A small network was trained on made-up records. Each row is its average activation on records with the value named, seen along a few directions.
Values that are neighbours, or in one group, have similar rows; names and order tell nothing.
In the rows, zero is written as 500.
Random noise pushes rows far along 10 fixed directions. That doesn't count. These rows show it; they differ only by the noise:
[442 356 706 453 225 625 351 482 591 560 392 519 669 606 354 229 455 435
 409 497 532]
[394 347 425 373 549 364 366 659 717 619 422 595 492 900 518 546 554 432
 629 438 335]
[541 282 538 225 166 517 328 229 183 626 556 327 731 783 176 661 506 513
 631 976 510]
[576 626 480 355 477 693 654 479 716 715 467 605 372 425 555 566 507 513
 530 541 691]
[428 608 312 310 559 853 373 773 432 509 419 513 231 743 688 624 386 643
 567 598 644]
[491 585 606 729 697 410 676 407 527 430 735 562 629 712 521 666 427 406
 456 357 241]
[433 542 538 523 588 529 538 622 564 386 495 642 338 591 511 410 577 550
 462 556 571]
[215 459 383 457 158 558 434 600 405 583 277 416 271 167 509 250 599 533
 420 543 474]
[562 306 478 442 388 141 228 596 448 661 149 205 670 317 328 279 399 604
 596 381 610]
[350 403 839 591 716 366 390 688 376 190 397 676 594 858 420 470 744 347
 671 486 360]
[603 554 390 484 521 462 685 300 758 848 664 480 602 603 545 759 354 417
 521 385 351]
[235 488 488 761 352 581 593 430 678 531 568 568 319 360 576 215 554 365
 228 412 314]


PUZE, 18 values:
koro: [692 593 510 447 525 553 702 437 666 497 686 638 400 345 416 406 436 671
 344 597 776]
nuv: [643 553 799 206 426 582 650 574 648 575 390 812 695 678 395 556 639 466
 672 555 609]
kol: [384 563 599 412 543 585 435 689 414 240 379 655 417 408 584 500 734 488
 580 504 484]
mafop: [678 408 602 780 563 631 389 168 350 523 617 225 540 256 478 380 354 425
 381 631 726]
zodi: [636 513 453 452 480 267 408 664 798 421 431 579 498 428 449 263 472 671
 357 238 755]
tubat: [439 495 655 416 357 915 372 529 512 726 264 465 572 292 677 522 452 211
 623 163 580]
faka: [498 394 247 400 514 443 235 787 425 508 292 266 592 738 582 486 254 643
 580 405 352]
vuso: [348 737 520 438 617 564 798 780 648 217 484 936 321 391 690 601 787 454
 550 298 247]
rasi: [254 693 435 748 654 644 474 570 166  24 716 528 208 485 709 563 579 550
 324 495 367]
selag: [432 463 537 434 521 172 648 716 683 442 277 663 574 306 483 449 701 417
 588 254 203]
gifo: [517 361 203 306 618 121 430 602 473 469 566 511 271 777 336 544 665 752
 643 924 673]
tila: [493 533 604 402 342 429 558 505 240 629 526 377 887 645 485 855 361 393
 672 296 186]
ber: [360 461 322 553 695 366 494 419 477 464 555 534 306 609 538 614 836 425
 613 827 358]
fiv: [305 538 657 655 339 662 785 303 559 464 553 657 317 163 532 212 789 374
 348 697 461]
dasev: [661 515 595 577 661 548 489 359 580 454 642 531 724 648 520 689 404 358
 524 317 498]
pobet: [592 395 556 492 650 608 477 336 577 494 555 596 568 634 524 620 632 284
 605 657 427]
pasi: [584 274 622 447 388 108 515 490 650 512 562 576 750 645 253 375 497 517
 525 433 418]
doru: [545 391 871 499 305 525 393 467 718 526 425 651 823 513 395 267 462 396
 403 157 580]
The values of PUZE form a ring.
Q: Name the neighbours of gifo, in listed order.
A: nuv, tila
Q: Name the neighbours of doru, in listed order.
A: zodi, tubat
Q: Name the neighbours of vuso, in listed order.
A: kol, pobet
Q: Name the neighbours of koro, in listed order.
A: mafop, pasi
Q: What is the length, in steps, of the shortest route from fiv to dasev?
A: 7

VEG, 10 values:
kode: [469 489 807 716 575 323 459 441 260 393 414 413 746 497 419 417 552 360
 584 365 427]
patap: [540 387 297 439 426 388 529 163 494 805 594 308 373 305 425 628 634 522
 585 885 531]
darol: [486 492 549 766 813 274 540 452 621 401 484 555 306 277 579 440 746 322
 515 382 561]
tuviv: [902 833 625 406 591 242 947 433 459 384 596 555 800  80 349 693 352 811
 489 370 710]
bon: [370 361  81 551 618 459 368 390 409 340 827 535 218 967 576 660 559 580
 429 798 257]
ludes: [308 314 466 461 445 558 436 407 404 637 407 491 294 587 506 601 844 278
 719 822 341]
pef: [474 286 449 371 534 241 401 500 501 509 533 557 472 633 381 632 695 461
 642 571 474]
mapid: [595 708 499 331 561 621 796 596 613 489 593 731 345 589 517 683 505 573
 555 606 581]
gele: [389 533 360 409 557 518 560 575 668 509 556 638 352 621 600 586 631 471
 504 580 370]
nular: [487 568 617 307 247 557 614 600 520 471 492 640 669 594 360 400 430 575
 414 518 555]
The values of VEG form a line.
Q: Name the neighbours of patap, in listed order.
A: ludes, gele
Q: Name the neighbours of kode, in listed order.
A: nular
Q: Name the neighbours of darol, in listed order.
A: bon, pef
